Each row below holds a small network's activations on one input, seen along a few directions.
Each table varies a few parts of the input and shows all the possible inputs, shuffled.
A made-up example of a description, with smaller parts first: one of 3 separate values, together with either a single point or one of 9 places around a ring or (one of 4 places along a line, together with one of 8 places around a ring).
Shared parts are said once, and a part with two or three values counts as separate values.
(in the rows, 128 means zero)

Other details of the inputs shift rows strongly along three fixed directions, in all tables alike. That doesn't count.

A family of inputs:
r1: [134  79 116 113 127 110 112 118 105 128  82 115  91]
r2: [131  86 132 168 150 138 138  90 137  97  95 149 106]
r3: [167 100 141  97 127 105  93 155  81 184 162  88 139]
r4: [135 102 134 156 159 140 117 113 108 141 154 139 134]
r5: [ 99 209 126  53  73 101 174 189 170  82 192 178 125]
r6: [163 113 110 118 153 101  94 143  58 168 163 107 144]
r7: [ 99 229 114  61  94  97 172 172 133  97 230 195 156]
r8: [110 233 108  67  93  92 175 183 137  94 226 189 149]
r9: [116 100  96 130 132 110 109  91 100 122  77 102 122]
r10: [125 122 130 167 145 143 114 107 110 147 136 122 159]
r11: [134 160 174 140 109 153 159 173 165 130 214 154 141]
r12: [124 132 184 192 188 199 171  99 190 101  58 145  83]
r13: [126 121 131 165 144 146 114 106 108 145 136 123 160]
r14: [ 82 136 147 116  69 133 174  89 210  59  65 158 101]
r15: [129 130 167 135 182 160 143 112 162 118  57 111  90]
r16: [149 174 178 141 113 149 152 189 155 151 239 152 159]
r17: [139 111 141 156 131 148 113 141 138 150 125 103 149]
r18: [146 116 139 159 159 139 111 129  94 160 181 134 148]
r19: [119 102 150 221 139 188 151  82 189  85  81 153 120]
r20: [117 148 106  64  94  85 142 147 125 107 120 150 104]
r21: [ 77 151 115 136  96 124 175  78 188  45  67 176 105]
r22: [112  94 168 213 129 185 146  97 210  98  78 141 113]
r23: [159 104 109 115 144 103  93 133  77 153 132 110 123]
r24: [107 186 134 158 128 159 153 145 149 129 206 161 176]
r25: [144  99 115 111 149 104  96 115  65 153 139 117 136]
r26: [128 116 128 179 140 146 125 100 128 123 108 127 139]
r27: [144 106 132 165 155 136 120 125 106 133 150 131 126]
r28: [126  91 129 110 106 109 107 102 125 142  72  88 121]
r29: [101 122  88  13  79  51 126 122 125  87  65 129  78]
r30: [159  99 105 111 147 108  97 134  78 150 133 108 127]
r31: [128 125 177 128 173 160 149 101 163 124  64 106  90]
r32: [151  95 163 145 129 138 119 133 133 155 147 116 121]
r33: [140 107 126 106 114 111  94 131 103 177 122  74 141]
r34: [ 96 128 105  70  86  90 156 112 154  71  71 163  73]
r35: [101 156  66  24  79  65 118 146  92 126  99 104 121]
r36: [139  77 115 110 130 109 115 117 108 128  79 118  98]
r37: [128 194 135 163 118 157 149 162 155 126 197 155 167]
r38: [150 156 145 139 200 162 131 130 116 146 115 108 117]
r39: [139 120 135 166 129 146 116 137 125 156 123 112 142]
r40: [119 119 128 166 146 148 115 108 108 144 140 118 155]
r41: [149 100 138 156 143 143 120 144 123 150 141 129 118]
r42: [148 114 124 105 122 116  89 150  94 193 151  68 157]
r43: [146 130 133 166 134 150 110 153 115 175 154 106 153]
r44: [152 106 128 159 152 142 114 131 118 138 147 131 122]
r45: [154 167 146 145 212 157 130 141  98 164 145 105 137]
r46: [125 185 156 154 107 155 148 177 172 134 191 144 166]
r47: [ 84 125  73  20  97  54 132  91  96  75  78 145  90]
r48: [113 103 119 177 140 145 131  84 146 108  83 130 121]
r49: [131 174 138 157 138 147 159 162 147 119 217 174 148]
r50: [118  97 175 214 123 183 146  96 203  95  75 144 116]
r51: [135  77 153 153 133 142 131 113 160 107  87 136 100]
r52: [125 193 132 163 118 160 149 160 156 127 199 154 164]
r53: [150 106 132 160 149 143 115 131 112 134 148 129 121]
r54: [157  96 129 105 133 100  92 149  94 162 127  98 123]
r55: [126  86 126 106 109 114 111 103 126 139  74  86 124]
r56: [133 153 151 137 207 160 133 113 106 148 121 116 129]
r57: [142  96 110 108 154 106 100 117  68 152 140 115 139]
r58: [ 85 136  78  21  70  62 123 119 128  90  53 108 100]
r59: [121 147  66  19  98  53 115 136  84 111 117 127 103]
r60: [142 110 104 115 128 117  99 141  89 168 113  87 144]
r61: [105 163  96  70  82  97 139 141 129 112 107 132 127]
r62: [121 184 138 158 112 163 155 175 165 138 194 151 160]
r63: [125 117 126 163 148 148 118 108 111 144 137 121 162]
r64: [ 77 146 111 132  99 129 179  80 189  42  68 175 109]
r65: [161  98 134  96 132 107  93 157  87 187 165  86 135]
r66: [157 108 135 159 147 140 115 129 112 135 144 134 126]
r67: [133 177 142 159 134 145 158 159 145 119 216 175 147]
r68: [136  80 158 156 128 140 128 111 157 107  86 138  98]
r69: [137 104 127 106 114 114  95 134  99 172 123  71 142]
r70: [130  84 175 213 135 179 157  99 186  90  88 172  91]
r71: [ 95 160 117 131  93 136 164 102 180  62  93 169 116]
r72: [166  96 137  95 132 107  97 157  84 183 163  86 142]
r73: [140 111 116 113 123 111  88 141 102 170 115  79 141]
r74: [ 98 245  91  68  81 112 166 185 153 103 214 167 164]
r75: [ 95 122 112  61  88  89 150 117 169  68  73 154  78]
r76: [136 122 122 168 139 151 112 125 118 141 133 111 143]
r77: [119 103  95 130 132 107 108  88 103 127  75 105 121]
r78: [125 116 101 120 140 112  93 108  75 163 127  97 153]
Description of these inputs: one of 6 places along a line, together with either a single point or (one of 2 separate values, together with one of 6 places around a ring).
Changing only the place on the line of 6 turns r66 into r25. The same change can be made to r23. Which row results?
> r7
Changing only the place on the line of 6 turns r13 into r50. The same change can be made to r10. Which row results?
> r46
Which other rows does r52 become when the place on the ring of 6 takes its other values? List them by row number.
> r19, r37, r71, r74, r76
Which other rows does r35 become when the place on the ring of 6 takes its other values? List them by row number.
> r39, r43, r60, r61, r62
Which other rows agree with r64 in the place on the line of 6? List them by row number.
> r2, r6, r8, r9, r21, r26, r27, r45, r48, r49, r67, r77
A walk changes only the place on the line of 6. It starts at r4 and steps to r49. List the rest of the walk in order.
> r44, r41, r75, r65
